Each row below holds a small network's activations on one input, seen along a few directions.
Each table varies a few parts of the input and shows all the possible inputs, shuffled.
Descriptions start from the smaller parts, as in this example, which fits no table here: values(2) and (point or ring(9) or (line(4) and ring(8))).
Shared parts are said once, and a part with two or three values counts as separate values.

Other details of the inputs vary at random and push rows far along two fixed directions, the same in every table; ignore that.

Rows:
x1: [-17  18  16 -10   3  -1  13 -23 -11  14   0  11]
x2: [ 17   7  14  -8 -20 -20  21  -9  -7  12   0 -14]
x3: [ -8  15  25 -14   7  -8  11 -22  -1   8 -13  16]
x4: [  6  -8  -6  16   8   3 -14  12  12  -7  -2  -5]
x5: [  8  -7  -2  -1  50  20 -21   9  12   7  -4  -8]
x6: [ -6   9  13 -31   0  -4   8 -24  -2   6 -21   5]
x7: [ -1  15  12 -26   0  -7   2 -24  -4   3 -17   6]
x8: [ -1  10  18 -12   2  11   4 -31  -4   7  -3  11]
x9: [ -5  -4   7 -11  -8   7  10 -14  -8   1  -4   5]
x10: [ -9 -16 -21  18 -18   0  -3  25  -4  -8  11 -11]
x11: [ -1  -2  -4   2 -16  -4   7   0  -5   1  11  14]
x12: [  1  -2  -2  15  39  35 -19  -1   4   5  -2 -17]
x13: [ -1  -5 -11  10 -33 -26   1  16   0 -17   3   5]
x14: [ -4  -3 -12  13   1   6  -6   7  -7  -6   5  -9]
x15: [  5 -15   2   8  40  27 -13   3   9  -4 -19 -14]
x16: [ 0  2  0  5 -5 -9  1  6  4 -2 -4 10]
x17: [ -2  11  -1 -16 -14 -19   5  -5   1   5  -4  14]
x18: [ 18   0 -11  12 -14  -8  15  34  13 -15  23 -26]
x19: [  1   5  -6  -9 -13 -16  -4  -3   7   0  -1   4]
x20: [  0 -18 -17  18 -11  -7  -5  26   1  -5  27   5]
x21: [  1 -10 -12   7 -33 -12   0  12  -8 -12  16   6]
x22: [ -1   0  -4  14  36  31 -12   5  -1   8  -1  -8]
Description of these inputs: values(2) or (line(4) and line(5)).
Q: A walk changes only the line(4) part. It starts at x6 and steps to x15. List the rest of the walk in order.
A: x9, x10

Rows:
x23: [  3   8  19  -9   8   9  10 -23  -6   5  -7  -2]
x24: [  0  -2  -6  -3 -35 -16  13   6  -5  -3  13   0]
x25: [ -1  -3  -6  -1 -34 -19  13   8  -6  -1  10  -1]
x26: [ -8  -3 -12   3 -38 -28   3  15  -6  -5  11  12]
x27: [ 11 -23 -21  27  30  20 -28  30  11  -4  10 -11]
x28: [ -3  -1   6   0  22  18  -9 -12   2   2 -13  -2]
x29: [  9 -29 -32  32  13  11 -26  47  13 -11  21 -10]
x30: [-10   3   1  -5 -15  -5   3  -6  -2  -3  -4   7]
x31: [ -7  13   7  -6 -13 -11  13  -6  -5   7   4   1]
x32: [ -3   4  13  -7  38  26  -7 -20  -1   7 -21  -1]
x33: [  1   2   5  -2 -16  -5  12  -3  -4  -4   6  -1]
x34: [ -1   3   8  -4 -15  -8  14  -5  -7  -1   2   0]
x35: [-4 -3 -4  2  4  6 -6  0  1 -4 -3  2]
x36: [  3   8   8   1  25  17  -2  -9   1   9  -1 -10]
x37: [ 18   4  12 -11  40  14  -9 -10  13   4 -21 -14]
x38: [ 11 -22 -23  26  29  20 -29  30   8  -6   8 -14]
x39: [  8 -12 -14  10 -16  -4   0  16   0  -3  13 -10]
x40: [  0  11   6   0 -18 -10  14  -6  -5   1   3   2]
x41: [ 10 -28 -33  30  16  13 -28  45  10 -13  18 -14]
x42: [  1  16  18 -10  11  11  13 -20  -4   6  -7   0]
x43: [ -6   4   4  -6 -10  -8   6  -7   0   1   3  15]
x44: [ -9  -3 -13   6 -41 -25   3   9  -3  -8   7  11]
x45: [  2  13  17  -8  39  28   0 -19   1  12  -7 -10]
x46: [ -7  -2   4  -1  11  10  -4  -6   0   1 -11   0]
x47: [ 10   8  13 -18  17  -3   2  -9   9   4 -19  -6]
x48: [ -2   9   5   0 -12  -8  14  -2  -5   1   2   1]
x49: [ -6   9  17 -13  16   5   5 -22  -2  10 -11  13]
x50: [-3 -2 -5 -1  6  5 -6  0 -1 -3  0  2]
x51: [-10   0 -10  -1 -32 -23   5   6  -7  -5   6  10]
x52: [ -5   5   1  -6  -5  -4   0 -12  -5   1  -4   7]
x53: [ -4  10  18 -13  14   6   4 -27  -2  10 -11  13]
x54: [ -9   1  -4  -1 -33 -25   7   7  -4  -1   9  16]
x55: [ 11   3   0 -10  -6 -16   2   7  11  -5  -5  -5]
Q: What do these inputs look like to the network?
A: values(3) and (point or line(4) or line(6))
Q: The inputs of x28 and x30 match in every part but the values(3) part. If x52 is changed in the same way as x28 into x30, which row does it become?
A: x50
Q: Change only the values(3) part in x23. List by row number the other rows that result.
A: x33, x34

Rows:
x56: [ -9  12  13 -15 -54 -45  22 -16  -9   3   5  39]
x57: [-23  30   7 -23 -48 -48  18 -15  -5   1  -6  23]
x58: [ 10 -31 -28  34   5  11 -17  45  11 -14  31  -3]
x59: [ 22  11  11  -4 -23 -15  17  -4   5  -6   3 -18]
x60: [ -3   3   1  -3 -12  -4   7  -8 -10  12  19  10]
x61: [  5 -36 -34  30 -21 -11 -18  41   6 -21   9  -6]
x62: [ -6 -15 -31  40 -15  -5  -8  48   5 -20  22  -8]
x63: [ 10   3   6 -15  46  20 -18 -11   8  11  -9   7]
x64: [-10  13  18   0  25   9  -2 -18   2   6 -22   5]
x65: [ -6   9   3   9  40  31  -5  -8  -5  13  -4 -14]
x66: [ -4  -2  -8 -17 -17 -11  -6  -6   1  -3 -11   5]
x67: [ -5  -2  14 -11  15  25   3 -25  -8  -2 -16   1]
x68: [ 25   3  16 -13  45  17   7   4  13  10 -12 -33]
x69: [ -5   2  10 -13  15  25  -1 -26 -16  11  -9  -7]
Q: What do these inputs look like to the network?
A: values(2) or (values(3) and line(4))

Rows:
x70: [ -7  -2 -15  10 -11 -13  -7  19   5  -4   6   2]
x71: [ -1 -20 -32  34 -17  -8 -11  45   2 -13  27  -9]
x72: [ 11  -7  -1   0  43  26 -20  -1   7   6  -4  -6]
x73: [  6 -11   2   5  39  31 -14  -3   5  -2 -11  -9]
x74: [ -4  17  24 -16  27  12   1 -33   0  11 -20  12]
x75: [-11   7   4 -11 -45 -26  20  -9 -11   3  11  19]
x76: [  4 -20 -25  21 -13 -13 -13  38  10 -13  18   1]
x77: [-10  12   9 -24 -47 -26  18 -24 -13   1  -2  18]
x78: [  0   3   6   0  43  22 -12  -6   4   6 -13  -2]
x79: [  7 -11  -4   4  31  16 -15   8   7   4  -1  -3]
x80: [  3 -22 -29  36 -11  -2 -13  41   6 -12  25  -7]
x81: [ 23   6  16  -8  46  18  -3  -4  13   7 -13 -24]
x82: [ 6 -5 -2  3 20 19 -8 -2 -1  5  6 -4]
x83: [ 15  22  29 -20  21  11  20 -25   0  13 -13 -14]
x84: [  4 -23 -26  30 -10  -1 -11  39   6 -12  25  -6]
x85: [-11  15  19 -17  23  18   2 -33  -6   9 -25   0]
x86: [-12   9   9 -22 -50 -30  21 -20 -13   1  -3  20]
x87: [ 15  15  26 -23  21  10  14 -28   2   6 -22 -18]
x88: [-22  20   5 -10 -55 -35  25 -12 -13   2   8  19]
x89: [ -1 -19 -26  23 -11  -4 -13  32   2 -14   9  -9]
x90: [-15  14  12 -15 -45 -27  19 -23 -11  -2  -7  20]
Q: The inputs of x80 and x90 match in every part but one. If x88 is changed in the same way as x80 into x90, which row does it become?
A: x85
Q: What do these inputs look like to the network?
A: values(3) and (point or line(6))
Q: A walk changes only the line(6) part. It starts at x70 and steps to x78. List the rest of the walk in order.
A: x74, x76, x79, x72
Q: Change only the values(3) part in x77. List by row number the other rows that result.
A: x72, x82
